These are the activations of a small neural network, seen along a few directions. Each row is one input.
Each table varies a few parts of the input and shows all the possible inputs, shuffled.
A made-up example of a description, with smaller parts first: one of 4 places along a line, together with either a single point or (one of 2 separate values, together with one of 5 places around a ring) or one of 11 places along a line.
Shared parts are said once, and a part with two or three values counts as separate values.

Other details of the inputs shift rows strongly along three fixed directions, in all tables alike. That doesn't count.

Table:
R1: [ 14  13 -26 -19 -40  -2  26  26 -53  -1 -23  21]
R2: [  6   1 -25  -3 -16  -1  13   9   4 -19 -24 -21]
R3: [  2  24  27  10  54   1  -9 -30  23  -6  10  -4]
R4: [ 16  49  -9 -37  47  16  48 -19 -18 -44 -24 -18]
R5: [-24 -14  30  38  20  -6 -29  -2   5  51  71  52]
R6: [  4  18  27  15  70   6 -18 -40  41  -8  17 -15]
R7: [ -3  15  25  22  40  -2 -19 -22  48 -13  -4 -24]
R8: [ 2 -4 18 -4 11 -7 -9 -8 -1  1 14  0]
R9: [  3 -17  -4  -3 -41 -10 -13  15 -10   9   2   8]
R10: [ -4 -31 -14  23 -54 -20 -12  30 -12  25  -8   1]
R11: [ -3  11 -32 -11 -33  -1  29  15  24 -51 -63 -61]
R12: [ -8  -6 -12 -19   0  17   7  12 -22  30  13  33]
R13: [-17  -3  29  21  74  11 -26 -26  57  28  47   6]
R14: [ -5 -23  17  30 -15 -15 -33   5 -10  42  22  25]
R15: [ -3  -4  35  30  45 -10 -32 -26  16  26  33  12]
R16: [ 14  33  17  -6  72   5  16 -30  -6 -10  16   5]
R17: [-13 -14  -4  14 -27  -6  -8   6  29 -15 -33 -43]
R18: [  3  35 -22 -33 -15  12  32   3   2 -59 -61 -36]
R19: [ 10  -6   0   5 -18  -4 -16   9 -42  34  19  52]
R20: [ -5 -23   5  34 -22  -9 -36   5  26  20   0  -6]
R21: [ -7 -21  -8  -3 -28  -4  -5   7  27 -25 -23 -47]
R22: [  7 -23 -21   9 -42  -7   0  23 -27  21  -3   8]
R23: [ -8 -19  11  13   1  -8 -19 -12  51 -16  -5 -46]
R24: [ -4 -11  32  42  57  -5   1 -23  37  20  28  27]
R25: [ 11  34 -14 -23  53  31  64 -23  27 -59 -36 -24]
R26: [  7  33   8 -35  30  10  24 -20   6 -46 -18 -27]
R27: [ -5 -26   2   7 -26  -9 -17   3  22  -2  -3 -26]
R28: [  0 -23 -27  16 -54  -9  -3  29  11  -5 -28 -24]
R29: [-32 -30   2  37  -7   5 -25   4  63  14  18 -26]
R30: [-14 -53  -1  45 -63 -20 -46  23  15  43   3  -2]
R31: [  3 -32 -16  16 -34 -10  -8  21 -24  28   6   9]
R32: [ -1  14  -8  -7 -12   1   7   1   4 -23 -32 -18]
R33: [ 15  38   1 -40  10   9  27  -5 -18 -37 -17  -1]
R34: [ -7 -38  -6  21 -42 -11 -27  15 -14  32   4  10]
R35: [ -2 -27  25  33  -7 -18 -45  -2  41  23  26  -4]
R36: [  3  12 -21 -16 -20   9  13   2  -1 -30 -36 -21]
R37: [-37 -31 -21  14 -68  -4   0  33  24   6 -17 -21]
R38: [  1  42 -21 -45  16  35  48  -3 -59 -17  18  45]
R39: [  8 -20 -58 -21 -97  -2  29  48 -62  -2 -43   5]
R40: [-33 -15  -1   6  -2   3  -5  10  67  -3 -23 -46]
R41: [ 13  22  14 -22  15  -1   6 -10 -26  -1  14  27]
R42: [  8   6  43  11  45 -11 -26 -22   5  23  47  28]
R43: [ -5  -9 -12  12  14   1   4  -6  52 -35 -29 -68]
R44: [ 11  22  11   4  70   8   7 -32  34 -22   7 -29]
R45: [ 17  15   3 -37  -7   2  18   3 -76  11  17  51]
R46: [ 28  60   4 -35  65  13  36 -20 -42 -21   9  37]
R47: [ -1 -14  -4  -4 -56 -13  -7  26  -7  -1 -15   0]
R48: [ 25  27  -2 -13  32   8  14  -7 -36   5  17  33]
R49: [-25   5 -25 -23 -26  13  28  16  13 -21 -31 -20]
R50: [-12 -36  -9  23 -45  -8 -23  13  15  11 -17 -23]
R51: [  2   9 -31 -43 -34  23  35  24 -87  28  17  73]
R52: [ 10   3  13  -4   5  -2 -11  -6   5  -1  14   6]
R53: [-13  -8   4  -7  -2   1  -2  13 -36  51  35  64]
R54: [ 11   5  23  -8  10  -7 -10  -5 -34  23  34  41]
R55: [ 17  45 -17 -57  16  22  48  -8 -76 -29 -22  25]
R56: [ 10  -4  16  -3  12  -6 -15  -8 -16  15  32  26]
R57: [ 12 -13  12  -4 -14  -8 -17   5 -43  36  38  50]
R58: [  9   2  26  26  46 -11 -17 -15   1  30  38  23]
R59: [ -7   4   6   7  36   8  -6 -25  47 -31 -18 -52]
R60: [ -4   0 -12   0   1  -2  15   3  20 -29 -31 -48]
Description of these inputs: one of 2 separate values, together with either a single point or one of 5 places along a line or (one of 3 separate values, together with one of 8 places along a line).
The inputs of R7 and R20 match in every part but the choice among 2 separate values. If R55 is changed in the same way as R7 into R20, which row does it become?
Answer: R59
The inputs of R37 and R29 match in every part but the choice among 2 separate values. If R41 is changed in the same way as R37 into R29, which row does it become?
Answer: R9
Which other rows does R40 become when the place on the line of 5 takes its other values? List them by row number.
Answer: R5, R37, R49, R53
Which other rows does R4 become when the place on the line of 8 takes its other values? List them by row number.
Answer: R1, R10, R11, R16, R46, R58, R60
Which other rows does R18 become when the choice among 2 separate values takes its other values? List them by row number.
Answer: R19
